Here are a small network's activations along a few directions, averaged over the inputs that share one value of a field.
Values that are neighbours, or in one group, have similar rows; names and order tell nothing.
Random noise pushes rows far along 14 fixed directions. That doesn't count. These rows show it; they differ only by the noise:
[-2,-245,86,-78,207,221,85,-52,-382,-62,-435,-118,454,372,87,419,128,76,380,-103,-54,-402,-205,-28]
[78,87,-63,-101,142,-103,-83,56,-47,144,23,-139,-27,93,-145,36,-231,165,401,-347,176,-38,-3,173]
[13,-397,-467,128,-174,-40,17,-362,-42,-225,410,-72,-30,-93,85,-72,1,-137,-94,32,94,-23,14,368]
[-249,310,313,-350,-176,-97,-40,-251,-196,-320,-206,116,275,164,394,-358,322,304,75,186,-247,280,-49,724]
[73,-294,-135,256,9,158,-149,96,-81,42,294,89,201,-68,-99,-275,69,38,258,101,87,221,185,-159]
[-225,23,-145,-274,-156,-67,-202,-180,121,238,460,-118,146,36,33,5,-258,-88,-162,259,30,109,-182,208]
[239,-217,159,36,198,166,-370,-65,165,-410,-257,-79,-225,365,-366,133,302,-37,-104,217,-397,-309,53,-157]
[-41,196,174,-134,-44,83,-38,-21,-5,-38,-107,208,100,105,298,31,240,85,-28,-212,279,73,66,-47]
[-332,79,52,-40,-139,48,-132,-70,237,108,-91,63,-339,144,-165,186,87,-169,-386,173,386,222,-128,-227]
[-157,235,2,55,-113,-174,-179,12,379,-216,618,109,-306,137,-273,-144,-23,185,85,87,39,202,60,365]
[-191,-145,-180,223,-115,206,450,8,65,56,539,14,452,60,113,375,-71,-161,-289,67,95,-357,-263,-11]
[-73,-104,-118,-138,-62,-89,286,-156,-262,304,-167,-144,-11,46,-76,-23,-218,-75,279,-112,221,-222,-145,481]
[321,-66,-67,-98,-68,-36,-5,-328,153,-47,208,184,-118,-125,81,-57,-108,-97,-407,-39,73,-410,2,273]
[403,-369,-34,266,-123,168,-159,9,-93,87,-359,383,-310,-132,-201,-475,55,-150,-3,193,72,-164,377,235]
[133,232,177,-396,-92,-144,1,49,347,206,-61,-345,-653,-126,-200,-160,89,-424,-202,-154,-116,-91,292,-311]
[87,331,323,-331,103,61,93,319,-98,575,-363,-297,242,-102,-8,-358,-81,-66,45,-153,-148,108,89,-217]


J, 12 values:
j8: [114,-194,117,78,-17,-119,-25,-223,-22,-306,-348,756,-462,-190,67,573,-182,3,8,112,330,-651,-2,65]
j4: [201,224,38,-72,2,-117,-206,112,4,79,-153,55,121,-209,0,-150,-476,227,-47,-36,-312,-18,24,467]
j9: [210,-446,-213,184,133,118,-396,-174,-127,472,-273,290,-174,259,-188,-153,-17,-139,-170,264,557,33,-99,-151]
j11: [36,-286,-34,-301,-272,4,-211,-289,-130,193,76,365,-64,-193,250,157,-46,-194,148,436,154,-50,76,-315]
j6: [-120,7,270,65,264,71,169,193,-202,54,-524,-45,-322,197,-197,-219,557,21,450,-275,358,179,159,-505]
j10: [258,-92,124,-20,145,287,-467,153,-96,-74,-538,233,30,360,245,370,260,30,244,-271,149,-194,141,-169]
j2: [-62,149,16,-125,125,-24,-150,97,-1,252,-403,-101,-78,91,-78,248,-227,53,183,-148,180,15,-186,-5]
j5: [-240,-149,-147,28,-119,-51,-371,162,-166,58,129,130,-15,197,76,-332,225,132,552,148,-47,417,307,369]
j1: [-147,-328,-24,308,-162,179,443,234,-234,181,57,196,241,-92,248,79,114,-279,134,190,99,-15,51,-514]
j3: [598,242,-111,-184,269,-32,-101,-101,96,-10,102,-506,-86,54,-20,-793,352,-75,-251,-239,-447,134,168,146]
j12: [-201,-131,-415,-135,-377,-34,-305,-228,44,238,194,-44,-159,215,92,75,-70,-304,-179,381,182,106,7,206]
j7: [-99,244,-324,430,14,59,-49,633,40,73,-100,190,114,87,303,415,-421,165,136,-386,192,181,147,142]
J is arranged as 4 separate groups.
List the group mates of j11, in the order listed. -> j3, j12
List the group mates of j6, in the order listed. -> j8, j5
List the group mates of j4, in the order listed. -> j10, j2

N, 11 values:
n11: [194,-229,-160,-191,52,-34,-448,-208,-16,36,73,-37,-65,-265,-10,59,-208,-21,12,99,-1,47,28,-307]
n2: [-188,315,339,34,86,172,153,277,-57,173,-124,259,683,36,289,88,-194,221,-258,301,-202,-41,-299,27]
n3: [21,-403,-52,-54,-62,128,-283,-7,-224,258,-358,107,50,-197,-22,161,-222,-195,123,156,-12,-85,100,-217]
n6: [-386,251,141,-223,-200,-209,348,-153,-260,282,43,-138,272,-370,174,-755,89,55,70,89,173,710,-10,254]
n1: [-141,-49,-278,183,89,38,-80,116,148,-22,-97,-235,-479,426,-412,163,111,-60,54,-155,230,19,-24,148]
n8: [-612,-92,-58,-121,-302,66,312,-148,-112,151,-672,-170,-267,306,-15,462,58,-379,-218,165,279,-89,-373,349]
n5: [-145,514,74,0,-159,-69,177,354,504,3,344,-140,-421,127,-190,331,-91,-150,17,-363,51,-78,89,-71]
n10: [78,57,-90,-131,132,200,-159,-151,-303,203,-302,-47,405,674,299,-287,416,145,45,-137,301,109,-95,555]
n7: [45,322,94,-322,-143,-151,-618,63,24,341,-452,295,-180,-143,139,-269,-385,131,-222,264,12,423,73,275]
n9: [122,-60,-5,-258,276,-151,-362,-412,-58,313,-422,-202,-209,104,-356,-100,-213,64,-311,69,301,74,-350,-99]
n4: [161,36,-48,208,24,6,431,153,-146,1,134,59,152,22,219,-295,177,66,117,-327,112,-98,150,233]
N is arranged as a line.
Going along N from n5 by way of its neighbour n8, in what order are n11, n3, n6, n4 met? -> n3, n6, n11, n4
List every value one step from n9, in the order listed. -> n1, n10
